These are the activations of a small neural network, seen along a few directions. Each row is one input.
Each table varies a few parts of the input and shows all the possible inputs, shuffled.
A made-up example of a description, with smaller parts first: line(4) and (point or ring(9) or (values(2) and ring(8))).
Shared parts are said once, and a part with two or three values counts as separate values.

Other details of the inputs vary at random and push rows far along two fixed directions, the same in every table; ignore that.

Rows:
R1: [ 11  16 -35  54 -22  48  28  46  22 -23 -12 -24 -26]
R2: [-13 -31  22  31   3  -5 -36  -1 -19  -4  -6 -10 -44]
R3: [  2  15 -20  36 -18  26  18  32  16   0 -14 -24  -4]
R4: [-18 -14  28  28   9  -7 -54   1 -37  -4 -16 -14 -36]
R5: [  2  14 -14 -26  -5  -2  39 -10  24  25   5   9  39]
R6: [ -5 -25  32 -43  14 -39 -20 -40 -19  19  14  27   6]
R7: [-20 -11  28 -33  21 -38 -34 -45 -33  16   3  13  12]
R8: [-12 -31  21  25   6  -5 -31  -6 -19 -11   2  -8 -41]
R9: [  4 -28  19  12  -1   0 -32   1 -19 -27   7  14 -46]
R10: [  5  16 -20 -27  -4   4  47 -11  22  15  10   9  42]
R11: [ -7 -31  26  26   3  -7 -43  -6 -25 -12   0  -9 -43]
R12: [-13  -3   7  54   3  13 -38  13 -28 -15 -23 -31 -41]
R13: [ 15  26 -41  57 -26  50  31  50  22 -25 -16 -40 -12]
R14: [-16 -27  37 -34  10 -35 -26 -33 -15  28  11  25   7]
R15: [ -7 -27  36 -46  12 -35 -20 -31 -12  20  19  44   1]
R16: [  8  22 -39  55 -23  45  34  40  25 -17 -17 -39 -12]
R17: [ -7   3   7  43  -2   8 -50  16 -29 -27 -17 -37 -36]
R18: [ -4 -28  20  17  -3   0 -33   8 -14 -17   2  14 -49]
R19: [  3  40 -23 -12  -5   5  23  -1   3  13 -12 -15  48]
R20: [ 18  28 -19 -39  -9   1  44  -5  28  12   8   7  52]
R21: [ -5  -8  21 -51  37 -40 -35 -33 -18   5  12  28  17]
R22: [-10 -28  34 -48  12 -36 -20 -32 -14  21  15  38   2]
R23: [ 23  29 -19 -46  -9   6  50  -2  30   7  11  16  50]
R24: [ -6 -12  19 -47  35 -40 -29 -35 -20  10  11  34  17]
R25: [-12 -32  22  32   2  -1 -35   1 -19  -9  -4  -7 -48]
R26: [ 16  23 -30  35 -21  34  20  38  19 -22 -14 -33  -4]
R27: [  3  11 -24  40 -16  32  20  28  17 -11  -8 -21 -13]
R28: [-11 -12  -2  48  18   8 -36  20 -17 -32 -12 -18 -44]
R29: [  1  29 -17 -25  14  -8  23   5  16  18  -2  14  47]
R30: [  1  30 -22 -25  14  -5  32  -4  22  19  -2  10  52]
R31: [  0 -25  19  16   2  -1 -34  -1 -20 -18   7   4 -43]
R32: [ 10  23 -10 -27  -7  -8  30  -9  19  18   4  -5  47]
R33: [  2 -25  29 -46  11 -30 -15 -32 -15   8  20  38   0]
R34: [  9  13 -29  32 -17  39  32  32  19 -21  -2 -18 -12]
R35: [ 21  28 -18 -39  -8   3  41   0  24   8   8  10  40]
R36: [  6  14 -16 -32  -5   0  46  -8  25  21   7  17  38]
R37: [ 13  23 -16 -26 -10  -2  33  -2  20  13   4  -3  45]
R38: [  3  11 -16  35 -17  25  15  31  16  -4 -13 -19 -10]
R39: [-13 -32  22  28   6  -6 -33  -8 -20  -9   0 -10 -38]
R40: [  7  15 -20 -30  -4   5  49  -9  23  13  11  12  40]
Description of these inputs: line(5) and (values(2) or line(6)).
Q: Changing only the line(5) part turns R35 into R33. The same change can be made to R17. Which row results?
A: R19
Q: Changing only the line(5) part turns R12 into R4. The same change can be made to R2. Which row results?
A: R14
Q: Which other rows does R19 become when the values(2) part takes its other values? List them by row number.
A: R24
Q: Which other rows does R7 become when the values(2) part takes its other values? List them by row number.
A: R28
Q: Which other rows does R11 become when the line(6) part takes its other values? List them by row number.
A: R6, R9, R13, R31, R33

Rows:
R41: [  0 -19  27  -3   9 -15 -39  -7 -23 -10   2  12 -25]
R42: [  7  -8  -2  15 -19  16  11  17  13 -11   2   2 -20]
R43: [-10  -7   6 -12   7 -12   1 -15  -7  15   0  10   9]
R44: [  2  -4   8   1  -1   0 -19   6  -9 -13   1   1 -14]
R45: [-7  8 -6 -5  0  1 14 -5  4  9 -1 -2 12]
R46: [  2  16 -19 -15   5   4  27  -3  12  10   0  10  31]
R47: [  7  40 -36  -2 -13  18  57  23  33  23  -9  -9  50]
R48: [ -1   1   7 -34  13 -17  -2 -13   2   9   9  23  14]
R49: [ -8  -3  13 -30   7 -20  -4 -17  -1  19   6  17  15]
R50: [  5   9 -12  -6   6   1  10   1  12  -2   0  -1  11]
R51: [  2  10  -4  -6 -10   4   5   4   5   6  -2  -6  11]
R52: [ 13   5 -18  -2 -19  15  40   8  27   3  12   1  13]
R53: [  1  -4  -1  37  -5  16 -24  17 -15 -29  -6 -18 -39]
R54: [ -3  -9  18  -8   1 -13 -20 -11 -13  10  -1   7  -5]
R55: [ -6  -7   8 -19  12 -20   3 -18   0  21   4   9  19]
R56: [  4   2 -17  48   0  23  -5  30   7 -24 -13 -22 -24]
R57: [-7 -4  4  4  4 -4 -5 -4  1  2  0 -7 -3]
R58: [  4   4  -6  25  -4  12  -9  11  -9 -17  -7 -11 -17]
R59: [-10 -28  28  16   5  -9 -44  -8 -24 -12   3 -10 -37]
R60: [  4  -6  10 -16   9 -15 -11 -15  -9  -1   4   7   6]
R61: [ -5  -9  16 -25  17 -21 -12 -14  -6   9   8  27   6]
R62: [  1   3   1   4  -4  -1   2  -4   1   6  -4 -12   8]
R63: [  7 -13  -6  34 -15  28  10  21   4 -19  -3  -9 -39]
R64: [ -3   4   4  -8  -1  -7   4 -14  -7  12  -3   1  10]
R65: [ 11  11 -18  27 -10  20   3  24   6 -23  -8 -24  -9]
R66: [  1  16 -19  -2   1  10  18   4  10  -2   0  -1  13]
R67: [ -9  -8  15 -17   3 -14 -12 -21 -14   8   6   6   2]
Q: Changing only one part turns R62 into R54. The same change can be made to R52. Which row results?
A: R42
Q: What is each input in this table made of?
A: values(3) and (point or (values(2) and line(4)))
Q: Which other rows does R41 become when the line(4) part takes its other values? List them by row number.
A: R44, R48, R61
Q: Which other rows does R66 become when the values(2) part takes its other values? List them by row number.
A: R45
Q: Which other rows does R41 become when the values(3) part takes its other values? List them by row number.
A: R58, R60
Q: Which other rows does R57 become when the values(2) part takes its other values? List them by row number.
A: R50

Rows:
R68: [ -4 -10   4  25  11   0 -33  16 -14 -25  -6   1 -38]
R69: [ -3 -24  15 -26  -5  -7  22 -21   9  17  18  22   0]
R70: [-10   0  -3  15   6   1   7  -5   0  10  -4  -6  11]
R71: [ -2 -12  33 -35   4 -30 -28 -27 -21  11   9  13   3]
R72: [  6  23 -13   6  -6   9   2   1   2  -3  -6 -24  15]
R73: [  8  33 -37  14   5  23  31  27  20 -13 -10 -14  21]
R74: [ -8   4 -16  50  -8  23   4  23   4  -5 -16 -25 -15]
R75: [-14 -20  14  33   0   7 -21  11 -11  -1  -8 -10 -32]
R76: [  4  16  -8 -52  21 -20  20 -20   8  17   8  28  46]
R77: [  0  -5  15  -9   4 -11 -27 -16 -16   2   0  -7  -2]
R78: [-11   9  -7 -20   0 -11  24 -12  10  31   2   8  32]
R79: [ 20   8 -22 -19 -13  12  43  13  35  -4  15  18  16]
R80: [ -7 -19  34 -20   6 -28 -43 -25 -30  -1   4   8 -13]
R81: [ 23   8 -15  14 -33  28  30  19  14 -14   2 -13  -5]
R82: [ -1 -11   7  26   8   4 -32  17 -10 -24  -8   2 -39]
Q: What is each input in this table made of?
A: values(3) and (point or line(4))
Q: Changing only the values(3) part turns R82 into R71. The same change can be made to R76. Which row results?
A: R77
Q: Start at R75 and move only the line(4) part, one step at a time. The first step leads to R78. Which rows follow, in order?
A: R74, R70
